These are the activations of a small network on made-up records, seen along a few directions, one row for each record.
After each row come some of the record's fields: K, T, N, B, C, G.
Not every record has every field; a missing one is written absent.
Other fields move the rows too, some of them a lot.
In the rows, 500 means zero.
Strong random noise was added to every row along 19 fixed directions; ignore it. To show where, here is one row again and again, with new noise each time:
511 345 503 526 491 654 652 343 385 580 464 501 573 401 542 432 367 248
 711 307 456 518 650 633 498 402 363 463 553 290 555 552 555 592 697 493
 552 433 474
754 620 633 460 551 515 499 676 551 478 420 545 641 386 408 463 577 438
 437 554 416 493 346 367 308 396 557 672 409 479 712 591 681 555 532 426
 616 331 550
595 368 447 367 435 363 755 526 673 421 482 532 495 440 472 382 592 425
 701 630 647 487 469 546 644 382 278 457 639 457 768 338 447 522 472 468
 304 496 656
536 579 458 585 800 331 563 319 679 367 628 278 551 685 553 326 642 402
 591 702 373 611 624 388 429 606 629 684 598 299 459 569 481 602 763 575
 776 360 500
767 428 417 672 477 601 734 378 350 394 650 499 777 457 549 550 480 385
 789 393 580 321 676 547 549 502 383 546 564 500 688 500 462 383 343 584
 461 343 440
757 459 723 331 557 512 604 612 446 270 708 797 356 357 698 594 439 675
 312 412 339 764 510 349 197 539 651 447 304 664 442 493 704 373 571 409
 553 354 451
498 371 578 435 345 441 479 427 410 482 552 566 529 541 505 412 519 586
 586 513 473 602 515 482 602 566 484 450 542 539 278 508 499 448 412 454
 676 498 649
538 488 507 649 524 502 752 559 770 461 110 586 508 546 604 561 501 205
 512 660 506 437 412 585 585 353 474 532 546 467 653 434 434 597 476 552
 388 671 410
711 624 509 635 614 636 531 625 434 477 436 545 566 271 552 542 468 464
 549 490 508 489 611 487 344 457 661 563 549 527 767 494 530 416 330 475
 476 394 433
548 412 406 445 461 355 543 667 393 411 546 530 429 496 409 470 548 563
 507 628 667 417 548 446 493 402 387 516 541 695 668 422 522 537 439 444
 350 504 588
551 515 589 469 448 408 341 539 412 438 507 522 575 514 479 592 522 530
 461 490 669 351 775 679 454 500 441 504 372 698 348 595 411 620 626 535
 496 460 495
597 287 598 115 305 284 639 687 595 275 631 763 501 476 422 694 616 583
 447 516 684 471 466 453 731 553 515 708 308 414 642 404 701 485 448 443
 283 597 625
540 560 572 740 684 478 529 436 569 411 304 423 466 613 630 509 421 498
 429 668 514 354 445 552 543 533 610 314 518 627 287 521 467 579 514 612
 385 523 401
466 398 464 562 455 333 430 546 645 534 277 349 432 679 677 605 495 540
 663 671 598 325 410 708 832 636 572 627 597 298 480 535 474 562 480 522
 422 535 558
374 671 305 672 519 597 708 400 408 647 500 397 259 638 441 587 471 252
 636 492 485 404 530 516 585 420 428 479 629 379 605 532 143 632 519 556
 652 701 256
463 552 527 705 917 405 489 447 504 348 692 181 714 569 470 470 552 511
 519 617 615 193 714 551 528 600 752 533 546 599 400 436 523 783 621 602
 451 477 329
545 607 651 437 518 612 387 460 563 610 390 447 742 428 426 464 497 509
 473 458 512 350 225 644 427 365 395 400 386 556 424 561 563 668 579 466
 558 374 502
756 741 560 504 375 300 643 627 589 361 534 645 360 589 466 736 618 497
 501 518 558 423 491 497 532 553 522 730 344 493 724 520 388 403 364 634
 429 380 478
279 533 314 461 502 665 578 276 523 410 444 486 693 388 519 422 607 472
 628 607 548 561 307 593 309 450 468 507 739 395 689 480 284 607 427 294
 626 353 419
529 315 383 530 493 504 277 535 498 595 340 423 606 510 645 467 453 664
 628 594 563 465 370 606 608 563 514 585 594 391 547 553 674 358 376 458
 461 390 628
458 159 493 339 445 467 656 514 636 479 462 722 324 539 609 498 485 417
 483 506 439 689 480 480 547 501 425 495 505 335 511 498 550 465 674 460
 497 664 448

514 386 200 716 435 394 722 274 154 316 567 453 254 760 599 284 410 555
 604 699 436 687 520 191 538 487 318 315 723 701 351 488 475 278 355 519
 507 425 718 -> <K:k2 T:absent N:n2 B:b4 C:c1 G:g1>
418 545 489 482 647 673 352 539 577 679 440 323 589 259 526 346 491 466
 574 507 490 516 517 637 299 403 485 370 686 469 620 489 385 642 637 344
 583 461 437 -> <K:k1 T:t1 N:n2 B:b3 C:c2 G:g2>
299 344 521 376 462 319 522 470 620 495 484 575 446 545 327 337 563 490
 425 507 544 576 433 491 545 475 400 481 483 480 473 395 596 565 597 564
 356 557 605 -> <K:k2 T:t1 N:n2 B:b1 C:c2 G:g1>
363 419 348 461 490 398 421 590 677 515 511 398 516 493 590 556 633 583
 605 577 688 432 636 745 557 525 446 580 625 562 662 402 231 546 495 432
 395 572 445 -> <K:k1 T:t2 N:n1 B:b1 C:c1 G:g1>
412 480 561 569 620 669 622 356 540 625 633 387 712 567 620 533 413 496
 603 367 351 467 291 532 721 496 605 463 455 494 300 310 670 515 345 545
 654 667 430 -> <K:k2 T:t2 N:absent B:b4 C:absent G:g1>
311 528 441 437 531 501 335 482 521 684 536 373 486 494 466 429 493 578
 542 516 574 484 466 654 516 408 400 380 568 599 418 395 408 606 516 478
 563 590 514 -> <K:k1 T:t1 N:n2 B:b3 C:c2 G:g2>
696 643 490 592 560 269 384 687 751 566 422 515 322 793 475 483 629 561
 308 750 462 449 382 351 435 503 384 543 383 722 458 610 383 386 559 705
 566 595 462 -> <K:k2 T:t2 N:n2 B:b3 C:c1 G:g1>
708 535 757 366 457 461 582 589 525 493 525 433 510 427 365 491 495 408
 489 470 537 314 529 443 687 462 435 340 393 476 389 569 512 686 694 482
 426 586 587 -> <K:k1 T:absent N:n2 B:b1 C:absent G:g1>
614 626 375 402 597 563 563 410 578 554 664 377 569 618 487 574 529 459
 537 536 529 398 403 415 602 430 332 501 394 437 530 550 465 489 603 563
 552 582 457 -> <K:k2 T:absent N:absent B:b4 C:absent G:g1>
324 583 479 699 586 599 550 434 403 470 481 510 538 533 552 657 431 365
 434 340 481 359 573 672 291 482 547 580 422 586 523 518 422 672 613 573
 490 453 192 -> <K:k2 T:t2 N:n2 B:b4 C:c1 G:g1>
424 503 351 323 449 551 527 318 590 514 506 367 689 667 666 449 544 427
 611 631 383 669 350 443 545 400 312 597 505 419 380 532 510 545 629 352
 854 562 661 -> <K:k2 T:absent N:absent B:b1 C:absent G:g1>
345 455 509 500 273 398 682 578 389 545 488 567 378 591 280 657 489 362
 554 376 560 383 491 475 910 532 591 692 448 315 570 388 538 538 286 573
 378 749 541 -> <K:k1 T:t1 N:n2 B:b1 C:c2 G:g1>
469 514 637 356 477 421 652 569 565 572 624 490 379 509 425 464 524 528
 523 483 496 501 408 483 707 455 510 420 459 557 437 322 496 616 471 488
 504 703 575 -> <K:k2 T:t2 N:n2 B:b3 C:c1 G:g1>
515 520 658 252 486 494 377 497 360 513 602 335 626 406 232 441 534 532
 488 517 715 210 536 506 695 508 472 371 434 439 354 640 535 810 739 397
 422 544 645 -> <K:k1 T:t2 N:n2 B:b4 C:c1 G:g2>
399 370 444 240 566 461 246 519 821 543 444 529 532 493 685 370 639 638
 447 724 442 797 441 522 316 562 508 578 588 408 460 557 468 466 697 343
 784 548 556 -> <K:k2 T:t2 N:n2 B:b3 C:c1 G:g1>
674 662 473 556 470 543 446 464 593 396 368 569 751 440 553 511 645 504
 526 617 525 540 504 506 348 542 561 726 497 485 658 620 428 364 364 488
 607 300 566 -> <K:k2 T:t2 N:n2 B:b4 C:c1 G:g2>
494 455 535 803 738 549 347 611 538 587 505 433 624 584 501 391 527 673
 297 544 360 387 260 411 291 543 609 408 500 841 382 491 565 450 395 571
 533 472 289 -> <K:k2 T:absent N:n2 B:b4 C:absent G:g2>
470 294 421 748 625 657 489 458 727 625 228 601 607 334 544 306 570 364
 547 539 545 501 685 689 348 527 451 386 727 472 688 559 216 393 518 578
 361 557 283 -> <K:k2 T:t2 N:n2 B:b1 C:c1 G:g2>
440 430 535 488 357 461 420 476 493 428 560 531 759 544 582 488 562 682
 517 474 511 462 363 629 348 498 353 509 468 812 406 414 496 490 389 430
 555 339 549 -> <K:k2 T:t2 N:absent B:b1 C:absent G:g1>
434 445 534 675 654 423 482 663 397 551 330 324 382 557 409 439 439 337
 442 576 470 307 562 463 510 452 619 581 550 439 542 592 620 795 736 477
 432 535 461 -> <K:k1 T:t2 N:absent B:b4 C:absent G:g1>
479 582 372 614 588 569 578 368 404 359 250 444 365 580 530 556 380 453
 406 687 570 354 265 397 559 526 572 395 540 309 512 660 564 561 562 515
 226 449 479 -> <K:k2 T:t1 N:n2 B:b4 C:c2 G:g2>
511 663 613 533 392 535 433 412 450 433 289 521 665 515 458 576 491 402
 455 547 533 487 623 485 694 548 675 556 411 455 259 588 502 511 365 538
 567 607 640 -> <K:k2 T:t2 N:n2 B:b1 C:c1 G:g1>
412 566 496 561 534 517 516 525 375 648 617 480 425 650 186 479 527 371
 358 392 423 370 369 353 389 416 430 560 388 511 501 595 495 678 649 584
 645 573 301 -> <K:k2 T:t2 N:n2 B:b2 C:c1 G:g1>
454 472 631 433 527 507 395 499 203 497 817 467 512 386 155 349 550 539
 435 300 361 558 610 217 387 668 732 620 484 268 465 658 683 556 624 429
 684 349 511 -> <K:k1 T:t2 N:absent B:b1 C:absent G:g1>
624 836 637 457 579 545 679 574 666 418 635 476 471 438 503 612 616 456
 466 562 425 472 425 420 395 476 622 470 487 569 575 440 240 640 476 426
 692 563 329 -> <K:k1 T:t2 N:absent B:b2 C:absent G:g1>
920 498 840 507 366 566 663 645 507 454 375 638 421 274 649 592 344 440
 563 302 419 372 418 617 374 494 401 330 403 452 641 629 577 504 651 468
 272 187 474 -> <K:k2 T:t2 N:absent B:b2 C:absent G:g1>
606 748 252 432 569 525 445 463 565 504 295 381 421 541 499 655 512 257
 541 681 708 392 707 556 554 365 386 634 477 254 714 720 322 610 733 540
 459 557 493 -> <K:k2 T:t2 N:n1 B:b2 C:c1 G:g1>
604 512 611 237 429 453 540 643 628 436 432 548 416 332 538 460 602 508
 531 690 532 639 527 410 603 494 602 493 590 400 544 507 433 562 514 277
 602 625 687 -> <K:k1 T:t2 N:n2 B:b4 C:c1 G:g1>
488 519 588 321 336 629 433 565 315 591 559 543 426 281 355 611 460 464
 518 251 565 386 546 616 411 505 441 479 439 317 654 658 426 644 686 355
 441 381 414 -> <K:k1 T:absent N:absent B:b2 C:absent G:g1>
561 686 267 532 687 811 453 288 332 496 578 452 675 434 547 446 432 588
 442 572 505 583 370 345 319 343 442 322 505 680 462 529 503 356 373 444
 608 471 478 -> <K:k1 T:t2 N:n2 B:b4 C:c1 G:g2>
379 306 346 476 427 552 455 554 465 431 391 593 394 438 632 557 524 449
 509 572 514 640 733 478 418 634 601 645 653 305 638 632 360 442 583 340
 537 589 429 -> <K:k1 T:absent N:absent B:b1 C:absent G:g1>
358 506 546 274 488 516 631 419 606 365 654 673 505 445 147 451 715 500
 297 600 573 565 390 195 643 574 631 396 492 412 415 463 359 515 390 461
 500 802 449 -> <K:k1 T:absent N:n2 B:b4 C:absent G:g1>
212 369 400 477 654 307 427 597 640 474 395 366 421 602 635 476 491 660
 430 628 607 449 299 724 515 419 511 564 508 635 554 268 690 698 581 464
 228 466 562 -> <K:k2 T:t2 N:n2 B:b4 C:c1 G:g2>

Which values does each new row have?
573 744 739 431 419 542 639 558 373 481 470 508 295 473 598 654 347 580
 454 472 398 531 343 414 753 520 745 393 376 524 278 426 609 551 328 431
 534 649 635 -> <K:k2 T:t2 N:n2 B:b1 C:c1 G:g2>
608 720 497 365 489 526 625 395 783 684 598 592 373 484 432 440 571 448
 542 387 448 646 340 564 429 373 214 404 400 437 661 438 298 367 564 663
 536 477 457 -> <K:k2 T:t2 N:n2 B:b3 C:c1 G:g2>
205 647 357 466 535 450 506 449 336 573 514 413 215 644 412 429 412 432
 383 506 423 650 405 426 324 278 379 480 479 587 455 437 531 702 678 450
 634 523 511 -> <K:k1 T:t2 N:n2 B:b2 C:c1 G:g1>
518 588 461 585 521 329 232 591 574 698 543 435 419 533 400 275 603 781
 508 535 460 644 392 514 467 500 482 501 561 688 514 385 515 256 234 619
 531 343 680 -> <K:k2 T:t2 N:n2 B:b1 C:c1 G:g1>
541 265 448 447 517 500 459 468 584 503 585 395 716 588 698 464 534 527
 655 559 479 439 463 625 444 498 317 542 567 518 478 539 513 575 681 406
 658 407 473 -> <K:k2 T:t2 N:absent B:b3 C:absent G:g1>
440 515 575 471 551 512 554 411 662 381 402 741 708 355 315 354 601 421
 346 509 500 698 534 378 399 468 592 548 429 497 550 384 655 366 354 605
 383 495 589 -> <K:k2 T:absent N:absent B:b4 C:absent G:g1>
337 697 445 525 501 283 633 487 406 352 563 404 152 501 544 555 450 565
 624 568 593 596 703 535 706 573 731 533 636 448 549 234 446 526 286 512
 329 491 668 -> <K:k1 T:t2 N:absent B:b2 C:absent G:g1>
405 310 323 401 652 511 338 609 740 540 484 380 665 477 747 571 500 619
 530 662 740 422 642 733 617 395 389 396 550 742 479 287 457 499 470 440
 333 765 462 -> <K:k1 T:t2 N:absent B:b2 C:absent G:g1>
526 691 499 486 516 504 512 825 375 510 702 505 185 599 401 734 595 498
 250 552 395 405 488 245 300 488 612 575 422 691 547 635 224 689 628 349
 767 730 169 -> <K:k1 T:absent N:absent B:b4 C:absent G:g1>
467 393 434 533 480 655 445 568 460 668 314 604 511 491 422 528 446 153
 419 416 437 563 770 459 435 348 421 607 429 381 525 657 524 548 698 516
 659 749 382 -> <K:k2 T:t2 N:absent B:b2 C:absent G:g1>
398 591 510 335 411 519 688 350 486 372 618 481 797 440 450 467 551 414
 603 450 574 512 512 554 532 336 342 506 443 645 499 281 538 631 436 423
 524 511 663 -> <K:k2 T:t2 N:absent B:b1 C:absent G:g1>
330 437 629 469 596 478 670 450 631 424 727 486 511 490 478 588 534 519
 494 331 434 421 360 583 511 635 668 533 485 358 527 352 503 663 559 508
 416 461 245 -> <K:k2 T:t2 N:absent B:b2 C:absent G:g1>
582 771 573 580 432 512 538 653 410 588 419 653 213 385 246 416 493 590
 350 501 475 547 250 330 369 382 520 323 501 698 636 421 443 387 195 548
 385 459 524 -> <K:k2 T:t2 N:n2 B:b2 C:c1 G:g1>
370 601 428 253 679 462 272 376 674 532 708 412 274 648 486 571 517 809
 273 601 526 588 265 352 657 679 608 337 369 325 217 550 519 368 599 565
 443 665 456 -> <K:k1 T:t1 N:absent B:b1 C:absent G:g2>
608 632 592 341 543 449 543 510 348 454 748 486 235 505 433 578 421 545
 432 428 488 513 593 372 522 525 531 415 363 459 385 555 556 574 685 521
 513 487 507 -> <K:k2 T:absent N:n2 B:b2 C:absent G:g2>
462 526 523 531 590 530 442 668 438 532 329 378 528 346 453 439 417 547
 476 562 539 419 343 466 560 396 642 476 571 531 609 380 760 593 352 397
 308 474 641 -> <K:k2 T:absent N:n2 B:b4 C:absent G:g1>
